Here are a small network's activations along a few directions, averaged over the inputs that share one value of a field.
Related values have similar rows: they may be neighbours, one step apart, or belong to one group.
In the rows, zero is written as 500.
Random noise pushes rows far along 2 fixed directions. That doesn't count. These rows show it; they differ only by the noise:
573	345	640	389	485	461	423	512	599	512	418	242
562	396	569	510	530	509	596	553	480	482	410	322
571	365	613	511	484	510	628	573	476	487	382	271
561	394	571	473	536	494	529	532	518	489	425	319


Values of TIDA:
fav: 471	457	627	557	231	464	561	619	442	480	487	426
pilu: 432	391	621	623	236	549	622	576	436	513	417	399
sen: 558	505	477	498	607	531	547	517	498	461	463	410
zuk: 467	650	388	438	495	359	213	346	573	513	718	736
zepan: 587	372	672	373	510	494	331	502	626	483	457	299
bidur: 521	672	376	454	518	408	236	372	528	553	718	799
zek: 378	554	436	468	526	556	569	546	527	505	374	559
rabul: 380	556	452	158	534	430	50	266	842	546	609	563
zoze: 541	551	499	588	353	519	503	480	426	586	622	650
zesok: 476	490	487	485	625	527	616	511	488	525	440	518
The values of TIDA form a line.
- Name the neighbours of zek, in listed order. => rabul, zesok
- Name the neighbours of zepan, in listed order. => sen
- Name the neighbours of bidur, in listed order. => zuk, zoze

Values of ROPO:
mav: 685	436	559	601	579	473	557	564	373	433	543	324
pezi: 555	516	501	660	483	405	394	471	413	623	643	648
linu: 516	401	599	423	615	466	663	514	499	536	283	370
bes: 366	463	473	305	572	442	341	447	741	482	482	476
rofil: 471	529	356	657	724	615	773	489	354	444	475	463
dev: 454	534	475	320	424	517	417	416	659	576	636	660
gar: 729	318	824	523	85	395	509	644	333	598	403	239
poral: 709	490	541	344	600	500	350	462	571	539	473	272
rin: 399	457	455	379	666	574	444	478	613	506	423	479
bige: 312	508	521	426	362	491	554	515	524	441	456	563
tulo: 341	442	519	405	360	506	549	524	592	510	347	369
sele: 610	527	385	489	753	528	370	524	613	442	500	529
losup: 628	461	519	520	688	468	327	494	559	433	575	406
gol: 516	624	341	672	435	518	596	489	353	469	592	700
duzev: 459	629	482	486	460	535	327	428	532	502	608	713
dumop: 562	524	447	733	391	548	611	579	308	523	565	648
lesu: 272	535	450	390	490	497	427	479	639	454	540	588
filon: 372	742	356	621	529	501	569	367	389	474	601	777
The values of ROPO form a line.
- Name the neighbours of linu, in listed order. => rofil, rin
- Name the neighbours of tulo, in listed order. => bes, lesu
- Name the neighbours of gar, in listed order. => pezi
- Name the neighbours of gol, in listed order. => duzev, dumop
- Fewest steps between losup and filon? => 11
